Questions about the grid below.
1) Find the 4th entry in reading order.
2) Find the fifth entry from the end, reading row by row.
3) Find the entry in the bottom-left corner.
4) Find the first entry in the row that holds the smallest entry.
5) Find the entry in the top-left corner.
6) Find the 3rd entry, reading row by row.
7) Find the entry in the top-right corner.
[[106 121 139 122 128 130 140 124 132 135 131 131 128 128]
 [119 144 128 113 139 122 128 127 104 133 114 116 122 134]
 [109 123 128 121 147 128 140 127 132 128 130 128 147 128]]
1) 122
2) 128
3) 109
4) 119
5) 106
6) 139
7) 128

Questions about the matrix below. Indices start at 1.
1) Report the bottom-left entry.
2) Report the entry at row 2, column 1.
3) Report the minimum.
4) Report the entry just left of 147.
5) Report the top-right entry.
6) Report the maximum.
7) Report the entry at the centre.
8) Report the entry at row 1, column 2.
141  131  129  131  133
139  113  131  147  136
122  123  118  110  130
126  108  120  131  139
141  127  128  133  134
123  133  116  104  130
140  130  129  133  133
1) 140
2) 139
3) 104
4) 131
5) 133
6) 147
7) 120
8) 131

Questions about the row below.
1) Give the entry just left of 113.
2) Give the 1st entry from the left.
3) Give the entry just right of the centre entry.
4) Give the 2nd entry from the right.
5) Give the third entry from the left.
(156, 108, 132, 117, 118, 147, 113, 121, 149, 122, 112)
1) 147
2) 156
3) 113
4) 122
5) 132

Questions about the array below.
1) Give the last entry, reading row by row.
2) Give the entry directly below 140.
3) Give the entry just left of the largest entry.
4) Give the second largest entry.
5) Give the second entry in reading order.
6) Give the first entry in reading order.
7) Give the second entry on the main diagonal.
8) Give the third entry from the end, reading row by row.
[[138 104 139 101 115 137 116 115]
 [125 139 123 140 133 124 132 133]
 [127 128 128 128 128 128 130 129]
 [119 141 123 145 138 124 138 137]
 [117 151 117 155 141 119 141 142]
 [123 139 123 141 134 124 134 134]]
1) 134
2) 128
3) 117
4) 151
5) 104
6) 138
7) 139
8) 124

[[ 99 116 115 107 129 113 126 158 130 134 150 110 126 129]
 [127 128 128 128 129 128 129 129 129 129 129 128 128 128]
 [141 134 132 136 121 130 122 116 122 122 115 133 129 128]
 [124 126 128 126 135 131 136 131 134 133 135 129 128 128]
 [127 128 126 126 124 124 123 131 125 126 127 125 128 128]
 [115 124 119 117 118 114 116 144 120 124 133 115 126 130]
 [114 122 122 118 131 122 129 142 131 132 140 120 127 128]
 [122 125 126 124 131 126 130 134 130 131 134 125 128 128]]
Counting starts at 1.
The top entry of the column that holds the largest entry is 158
The entry at row 1, column 3: 115
Report the entry just right of the largest entry.
Answer: 130
The bottom-left entry is 122
The bottom entry of the column that holds the largest entry: 134
Report the entry directly below the largest entry.
Answer: 129
Report the top-right entry.
Answer: 129
The top-left entry: 99
Report the entry directly below the smallest entry.
Answer: 127
The bottom-right entry is 128
The entry in row 1 and column 2 is 116
The entry at row 2, column 3 -> 128
The entry at row 3, column 3: 132
Report the entry at row 2, column 2.
Answer: 128
The entry directly above 140 -> 133
Report the entry at row 3, column 1.
Answer: 141

grid =
[[134 126 128 125 128 129 128 128 157 129 118 117]
 [128 127 128 122 128 128 129 128 156 128 125 115]]
Read off the second entry on the diagonal from the top-right corner.
Answer: 125
The entry in the bottom-left corner: 128
The second entry, reading row by row is 126
Read off the second smallest entry.
Answer: 117
Read off the bottom-right entry.
Answer: 115
The entry just right of 122: 128
The entry directly below the largest entry is 156
The third largest entry is 134

data =
[[137 138 123 137 130 118 129 127 138 120]
 [138 138 121 138 131 117 129 129 137 119]
 [140 117 105 130 130 120 138 157 114 112]
 [141 144 122 141 129 116 129 127 145 119]
 [101 103 147 103 124 154 123 121 105 152]
 [101 103 148 103 125 154 123 120 104 152]
 [137 132 117 136 134 117 131 133 130 116]]
Counting starts at 1.
Give the bottom-left entry.
A: 137
Give the entry in row 2 and column 3.
A: 121
Give the entry in row 3 and column 1.
A: 140
The entry just left of the largest entry is 138
Give the entry in the bottom-right corner.
A: 116
Give the entry in row 3 and column 3.
A: 105
The entry just right of the largest entry -> 114
Give the entry directly above the largest entry.
A: 129
The entry at row 1, column 1 -> 137
The entry in row 1 and column 2 is 138
Give the entry in the top-right corner.
A: 120
Give the entry in row 1 and column 3.
A: 123
Give the entry in row 2 and column 1.
A: 138
Give the bottom entry of the column that holds the largest entry.
A: 133
Give the entry directly below 148.
A: 117
The entry just right of 134 -> 117

m =
[[127 132 137 149 135 151 123 122 128 140 146 111]
 [128 109 106 126 117 120 125 127 127 124 134 136]
 [128 128 126 108 126 110 131 130 128 128 110 147]
 [129 124 124 139 132 139 128 132 129 120 139 111]
 [129 116 113 151 122 143 128 132 129 112 153 104]
 [128 126 124 138 128 137 129 129 128 122 138 116]
 [128 150 154 125 145 136 132 130 129 133 118 118]]
Counting starts at 1.
Give the entry just right of 143.
A: 128
Give the entry in the top-right corner.
A: 111
Give the entry at row 1, column 3.
A: 137
Give the entry at row 1, column 1.
A: 127
Give the entry directly below the smallest entry.
A: 116
Give the entry at row 3, column 3.
A: 126
The entry in row 3 and column 1: 128
Give the bottom-right entry.
A: 118
Give the entry in the bottom-left corner.
A: 128
Give the entry directly below 143.
A: 137
Give the entry directly above the largest entry.
A: 124
The entry at row 1, column 2: 132
Give the entry at row 2, column 1.
A: 128
The entry just right of 154 -> 125
The entry in row 2 and column 3 is 106
The entry directly above 143 is 139
The entry at row 2, column 2 is 109
Give the bottom entry of the column that holds the largest entry.
A: 154
Give the entry in row 3 and column 2.
A: 128

[[123 127 128 118 128]
 [129 134 124 149 130]
 [139 124 133 134 128]
 [129 126 133 117 126]
 [125 124 116 124 133]
 [124 125 114 127 133]
 [122 130 123 127 129]
 [117 130 119 119 128]
 [126 134 136 130 124]
 [127 119 114 116 133]
 [127 124 126 115 127]]
Counting starts at 1.
Report the entry at row 1, column 3.
A: 128
Report the entry directly above 149.
A: 118
The largest entry: 149
The entry at row 3, column 1: 139
The top-right entry -> 128
Report the entry directly below the largest entry.
A: 134
The entry directly above the centre entry: 116
The entry in the bottom-right corner: 127
Report the entry at row 2, column 1.
A: 129
The entry at row 1, column 2: 127
The entry just right of the largest entry: 130
The entry in row 1 and column 1 is 123
The entry directly below the centre entry is 123
The entry at row 2, column 3 -> 124
The entry in the bottom-left corner is 127
Report the entry directly below 139.
A: 129

arr =
[[128 136 125 156 129 127 132 133 131 132 130]
 [129 133 141 134 134 124 131 130 133 122 132]
 [123 136 132 138 123 129 127 118 135 121 125]
 [130 128 128 126 120 132 125 126 133 117 131]]
Counting starts at 1.
Find the top-right entry.
Answer: 130
The entry in row 3 and column 1: 123
The entry in row 1 and column 2 is 136
Find the entry in the bottom-left corner.
Answer: 130
Find the entry at row 1, column 3.
Answer: 125
Find the entry at row 2, column 1.
Answer: 129
The entry just right of the smallest entry -> 131
The entry at row 1, column 1: 128
Find the entry just right of 121.
Answer: 125
The entry directly below the largest entry: 134
Find the entry at row 3, column 3.
Answer: 132
Find the entry at row 2, column 3.
Answer: 141

Read these off the row that follows.
1) Which number is the third entry from the left?
2) Which number is the first entry?
3) Which number is the fifth entry from the end?
[156 125 117 132 146 132 133 148 130]
1) 117
2) 156
3) 146

X =
124  144  112  113  122  123  131  130  139  133  116  127  117  130
133  125  124  117  119  120  127  127  156  120  126  129  125  142
134  115  148  137  136  135  126  124  118  129  136  122  142  121
120  131  119  141  133  134  127  139  106  130  131  141  122  126
Counting starts at 1.
What is the entry just right of the smallest entry?
A: 130
The entry in row 1 and column 1 is 124
The entry directly above the largest entry is 139
What is the largest entry?
A: 156
The minimum is 106
The entry directly above the smallest entry: 118
The entry just right of the largest entry: 120
What is the entry in the bottom-left corner?
A: 120
What is the entry in row 3 and column 3?
A: 148
What is the entry at row 3, column 2?
A: 115
What is the entry at row 1, column 2?
A: 144
The entry just left of the smallest entry -> 139
The entry in row 2 and column 1 is 133
The bottom-right entry: 126
What is the entry in row 2 and column 3?
A: 124
The entry directly above 115 is 125
The entry at row 1, column 3 -> 112
